A small network was shown many inputs. Here are its activations along a few directions, one row for each input.
In each table, some parts of the input vary, and every possible input appears once, in random order.
Descriptions start from the smaller parts, as in this example, which fits no table here: one of 3 separate values, together with either a single point or one of 11 places along a line or (one of 6 places along a line, together with one of 8 places around a ring).
Shared parts are said once, and a part with two or three values counts as separate values.
In the rows, 128 means zero.

Other details of the inputs shift rows strongly along two fixed directions, in all tables alike. That doesn't count.

Rows:
r1: [121 118 128 112 140 136 130 157 123 132 118 122]
r2: [113 123 129 119 126 123 127 137 128 122 122 126]
r3: [131 124 131 129 128 121 136 126 130 130 130 124]
r4: [101 133 115 128 107 122 112 119 117 100 121 131]
r5: [129 129 126 126 134 131 127 135 124 131 127 128]
r6: [114 123 111 113 139 128 129 144 126 115 123 120]
r7: [116 126 123 119 131 121 128 140 118 122 121 125]
r8: [139 137 127 140 128 139 123 119 128 135 135 135]
r9: [120 110 136 102 148 114 145 161 122 136 115 115]
r10: [152 127 139 134 136 135 137 123 137 146 135 128]
r11: [115 128 124 117 132 123 127 142 117 123 119 127]
r12: [113 125 130 118 127 123 127 136 126 123 121 127]
r13: [129 127 129 129 129 124 132 129 132 131 131 126]
r14: [122 114 134 111 139 126 135 149 129 132 120 121]
r15: [114 126 129 119 127 120 128 136 126 124 122 127]
r16: [106 143 115 151  85 122 105  84 131  93 135 138]
r17: [162 154 114 164 126 147 118  83 142 135 156 142]
r18: [150 132 129 137 140 142 131 129 131 146 137 131]
r19: [120 123 134 111 141 122 135 151 127 136 120 125]
r20: [128 128 129 129 128 129 129 130 134 131 131 128]
r21: [158 150 125 168 110 156 109  84 141 135 151 145]
r22: [132 120 134 128 125 125 134 126 130 127 128 123]
r23: [127 128 127 126 131 138 124 137 126 130 125 129]
r24: [129 132 115 121 143 130 129 133 128 127 129 127]
r25: [152 126 139 134 135 136 136 124 138 145 135 128]
r26: [124 135 125 139 115 126 121 112 133 121 134 133]
r27: [128 131 128 125 132 136 123 136 124 132 124 132]
r28: [124 134 124 138 114 121 124 111 130 119 133 132]
r29: [162 147 130 168 112 134 125  78 142 137 154 140]
r30: [121 151  99 157  97 130 104  76 132  94 144 139]
r31: [128 130 126 126 134 130 128 135 122 131 126 129]
r32: [150 132 129 137 140 143 131 130 132 146 137 130]
r33: [127 131 129 125 131 139 121 135 125 132 124 132]
r34: [129 131 125 127 134 126 130 134 122 131 127 128]
r35: [115 145 120 153  84 117 109  76 129  95 134 139]
r36: [121 120 116 108 152 129 135 154 126 128 122 118]
r37: [129 129 125 128 133 127 130 134 124 131 128 128]
r38: [159 135 139 147 127 133 132 104 137 143 141 134]
r39: [149 131 131 136 138 148 127 131 133 146 135 133]
r40: [123 136 119 139 113 133 116 113 125 116 131 134]
r41: [131 125 132 129 129 119 136 126 129 131 129 125]
r42: [138 136 123 143 123 140 121 116 130 130 136 134]
r43: [113 124 126 115 130 131 124 145 119 122 117 127]
r44: [155 126 141 126 155 133 144 142 136 162 135 127]
r45: [ 95 126 120 115 114 125 113 136 115 104 113 128]
r46: [124 126 128 122 133 136 123 140 124 129 123 128]
r47: [112 122 126 116 128 134 122 146 122 122 118 126]
r48: [119 113 134 112 131 118 137 144 123 123 118 118]
r49: [128 124 132 126 128 129 129 128 133 129 128 127]
r50: [129 128 131 127 131 122 132 129 130 133 129 128]
r51: [121 130 126 127 124 138 117 130 124 123 124 131]
r52: [132 123 136 126 127 122 134 126 127 129 127 125]
r53: [128 144 119 153 102 142 105  95 130 114 137 141]
r54: [ 92 121 121 120 100 104 124 122 117  91 115 120]
r55: [127 124 132 124 131 117 136 130 126 130 126 124]
r56: [122 120 126 112 143 125 135 154 120 132 120 121]
r57: [129 129 115 122 143 133 128 134 129 126 130 125]
r58: [120 121 135 111 141 124 133 150 127 135 119 125]
r59: [146 142 131 153 110 124 126  90 133 127 141 136]
r60: [118 124 130 118 128 111 134 133 122 123 121 124]
r61: [125 112 138 111 138 120 140 147 125 132 118 118]
r62: [236 127 164 151 190 167 167 137 159 223 162 129]
r63: [147 132 136 135 139 136 132 127 138 148 137 132]
r64: [116 125 121 120 129 123 129 141 120 120 122 124]
r65: [138 136 130 148 109 123 127  97 132 122 138 132]
r66: [132 121 135 127 126 123 134 126 129 128 127 124]
r67: [133 123 134 127 127 121 136 126 127 130 127 124]
r68: [119 106 138 100 145 120 144 165 126 133 113 114]
r69: [123 133 122 134 120 132 120 122 125 121 128 132]
r70: [133 125 135 127 127 120 137 126 126 130 127 125]
r71: [122 115 135 110 139 126 134 148 128 133 119 121]
r72: [ 87 131 114 119 105 114 112 126 111  92 113 130]
r73: [122 136 125 140 112 125 120 110 133 119 133 134]
r74: [130 122 133 127 125 127 132 128 132 127 127 124]
r75: [130 121 133 127 125 127 132 128 133 127 127 123]
r76: [128 127 131 128 128 130 127 129 133 131 130 129]
r77: [ 89 130 119 120 104 102 119 121 117  96 116 128]
r78: [125 126 132 122 129 125 128 130 130 129 125 128]
r79: [121 118 133 113 140 119 139 150 127 135 121 121]
r80: [120 119 134 111 140 126 133 150 128 134 120 123]
r81: [129 123 131 127 127 130 129 128 134 128 129 126]
r82: [144 144 125 147 125 132 123 108 128 134 139 138]
r83: [114 120 130 116 127 122 128 136 126 122 120 125]
r84: [128 129 125 127 133 131 128 135 124 131 127 128]
Description of these inputs: one of 6 places along a line, together with either a single point or one of 5 places along a line or one of 8 places around a ring.
Q: The inputs of r7 and r82 match in every part but the place on the line of 6. If r51 is changed in the same way as r7 into r82, which row does it become?
A: r33
Q: The inputs of r23 and r46 match in every part but the place on the line of 6. If r73 is changed in the same way as r23 into r46, which row does it become?
A: r63
Q: Change only the place on the line of 5 in r21. List by row number the other rows that result.
A: r1, r32, r42, r64
Q: Change only the place on the line of 6 in r48. List by row number the other rows that result.
A: r22, r38, r52, r61, r66
Q: Change only the place on the ring of 8 in r54. List by row number the other rows that result.
A: r3, r13, r16, r20, r22, r75, r81

Rows:
r85: [114 158 106 141 124 128 106 116 117 122 135 146]
r86: [168 134 159 127 164 155 131 148 134 185 131 142]
r87: [161 115 146 144 132 140 143 113 159 150 148 121]
r88: [ 78  79 123  56 151  87 157 207  93  98  80  89]
r89: [ 74  88 144  50 161 127 137 233  94 126  71 107]
r90: [ 99 163  90 155  93 136  91  96 109  89 132 146]
r91: [ 54 101 122  69 122  75 142 186  78  83  75 103]
r92: [161 136 147 133 152 110 151 128 119 165 135 133]
r93: [188 131 117 136 185 177 139 156 139 177 150 128]
r94: [176 121 164 140 149 155 148 152 136 187 136 130]
r95: [ 90 155  89 142  98 114 101  92 131  83 136 140]
r96: [172 117 161 131 156 136 156 141 161 182 144 125]
r97: [142 139 101 141 145 147 124 115 143 129 149 129]
r98: [ 96 144 120 140  82 121  98  82 138  87 127 143]
r99: [171 110 149 139 139 154 142 139 145 161 140 122]
r100: [102 133 113 143  84 132  99  77 138  82 131 134]
r101: [111 137 113 148  79 146  91  83 126  82 128 139]
r102: [119 138 144 148  98 115 117 107 127 130 132 143]
r103: [130 138 126 138 114  93 140  92 133 114 137 127]
r104: [154 124 127 140 133 112 149  98 139 128 143 117]
Q: The inputs of r95 and r98 match in every part but one. If r97 is changed in the same way as r95 into r98, which row does it become?
A: r100
Q: Describe the family of inputs behind these rows.
A: one of 4 places along a line, together with one of 5 places around a ring
Q: Change only the place on the line of 4 in r90. List by row number the other rows that result.
A: r89, r91, r94
Q: Change only the place on the ring of 5 in r91. List by row number the other rows that result.
A: r88, r92, r103, r104

Rows:
r105: [147 154 125 150 150 173 122 151 108 171 134 145]
r106: [ 58 128 124 138  71 102 100 130 118  88 116 141]
r107: [179 145 159 136 164 182 112 112 155 185 140 160]
r108: [199 120 111 152 161 196 122 125 151 160 160 124]
r109: [129  90 124  68 185  96 185 193 129 134 108  89]
r110: [117 137  98 128 130  82 145 106 106  97 128 123]
r111: [ 81 100 160 112  85 114 127 133 128 106 104 114]
r112: [195 153 119 170 150 118 150  76 141 150 170 137]
r113: [106 101 160  87 132 101 139 171  97 126  96 118]
r114: [147 151 117 164  99 182  97 122 111 121 130 147]
r115: [115 112 163 127 123 137 125 173 128 163 121 138]
r116: [ 67 116 145 125  70 108 101 130 120  99 110 136]
r117: [223 120 154 137 176 146 176 128 160 194 155 121]
r118: [ 83 111 133 111  78  96 127 111 123  76 102 117]
r119: [137 151 112 160  99  98 124  66 112 105 143 142]
r120: [ 79 113 121 111 102  93 127 145 130 101 116 118]
r121: [122 116 153 121  91 116 130 112 125 106 112 124]
r122: [181 150 145 135 173 174 118 113 160 182 145 155]
r123: [168 155 135 183  72 128 119  35 148 107 152 144]
r124: [ 64 118 103 124  90  84 133 101 135  68 124 106]
r125: [113 169 108 117 139 129 103 129 128 129 124 152]
r126: [140 103 133 101 190 117 167 197 147 179 137 109]
r127: [103  98 130  93 120  98 152 145 129 107 108 106]
r128: [157 124 129 137 181 132 156 172 151 188 156 125]
r129: [112  97 159  88 130 108 143 164 106 131  87 109]
r130: [110  90 135  77 161 158 120 178 139 125 108 112]
r131: [ 97 111 148 101 115  96 132 146  87 112  94 124]
r132: [127 107 143 110 141 114 156 152 141 132 127 109]
r133: [135 101 161 104 158 128 148 193 140 178 121 122]
r134: [ 89 127 114 107 128  76 129 133  82 101 112 120]
r135: [118  98  83  97 166 151 128 173 126 104 122  96]
r136: [129 157 136 102 164 143 115 164 127 157 110 148]
r137: [130 124 107 118 142  92 152 120 124 112 121 108]
r138: [140 124 158 147  77 131 124  82 139 118 127 133]
r139: [140 143 158  92 178 157 122 187 125 183 102 147]
r140: [150 204  89 173 127 141  95  58 147 126 163 167]
r141: [ 98  97 163  98 118 118 133 180 126 138  98 119]
r142: [ 91 155  98 126 111 127  88  84 137  91 131 150]
r143: [173 104 133 109 187 181 133 153 163 171 148 119]
r144: [114 121 107 104 143 158 122 198  98 118 101 120]
r145: [109 134 110 136  88  90 123  80 118  84 121 124]
r146: [137 127 166 154  88 136 126  93 142 122 134 133]
r147: [147 138 136 149  98 113 127  81 126 116 126 130]
r148: [122 132 131 155  83 174  76  64 147  94 139 148]
r149: [ 84 117 107 113 122  89 138 144 134  99 121 111]
r150: [175 164 138 179 118 122 117  63 111 148 153 149]
r151: [111 117 112  91 182  80 159 169  88 130 113 106]
r152: [120 128 138 125 111  98 129 117 110 108 120 131]
r153: [143 101 127  97 168 109 177 158 143 141 123  98]
r154: [ 77 142 120 129 105 151 100 154  83 118 102 142]
r155: [ 76 120 107 119 107  85 141 116 131  67 123 108]
r156: [216 131 150 145 178 134 163 125 140 195 160 132]
r157: [ 70 156  70 133 122 126 111 136  92  90 125 130]
r158: [178 134 105 150 165 177 119  92 172 148 172 126]
r159: [130 153 142 164  89 111 101  68  94 118 133 148]
r160: [109 150  94 115 154 129 112 109 144 112 137 137]
r161: [179 157 139 177 111 124 128  62 122 142 150 150]
r162: [136 162 101 158 135 161 114 127 109 152 147 145]
r163: [149 114 163 136 125 136 147 124 154 156 135 119]
r164: [ 70 122 129 125  72  97 110 123 126  84 109 128]
r165: [116 121 101 143  95 166  89 105 125  80 124 128]
r166: [144 161 120 199  87 133 103  69 151 140 174 159]
r167: [ 71 119 135 124  73  97 121 109 125  66 110 120]
r168: [172 144 137 175 120 138 126  95 162 170 171 146]
r169: [192 167  79 179 147 180 122 108 134 142 171 138]
r170: [143  91 137 109 147 186 117 173 124 137 112 117]
r171: [143  89 157  95 170 125 174 181 149 175 126  99]
r172: [121 115  97  92 166 154 136 215 101 131 110 111]
Q: The inputs of r133 and r168 match in every part but one. If r152 is changed in the same way as r133 into r168, which row does it become?
A: r156
Q: The inputs of r127 and r153 match in every part but one. If r145 is changed in the same way as r127 into r153, which row does it become?
A: r137
Q: Describe the family of inputs behind these rows.
A: one of 4 places along a line, together with either one of 6 places around a ring or one of 11 places along a line
Q: Change only the place on the line of 11 in r115. List by row number the other rows that result.
A: r111, r113, r116, r121, r129, r131, r138, r141, r146, r159
Q: Start at r128 and move only the place on the line of 4, one step at a time. The first step leads to r166. Which rows follow, in order?
A: r106, r115
Q: Start at r107 and move only the place on the ring of 6, one step at a time. The first step leads to r148. Which rows follow, in order?
A: r170, r114, r154, r139
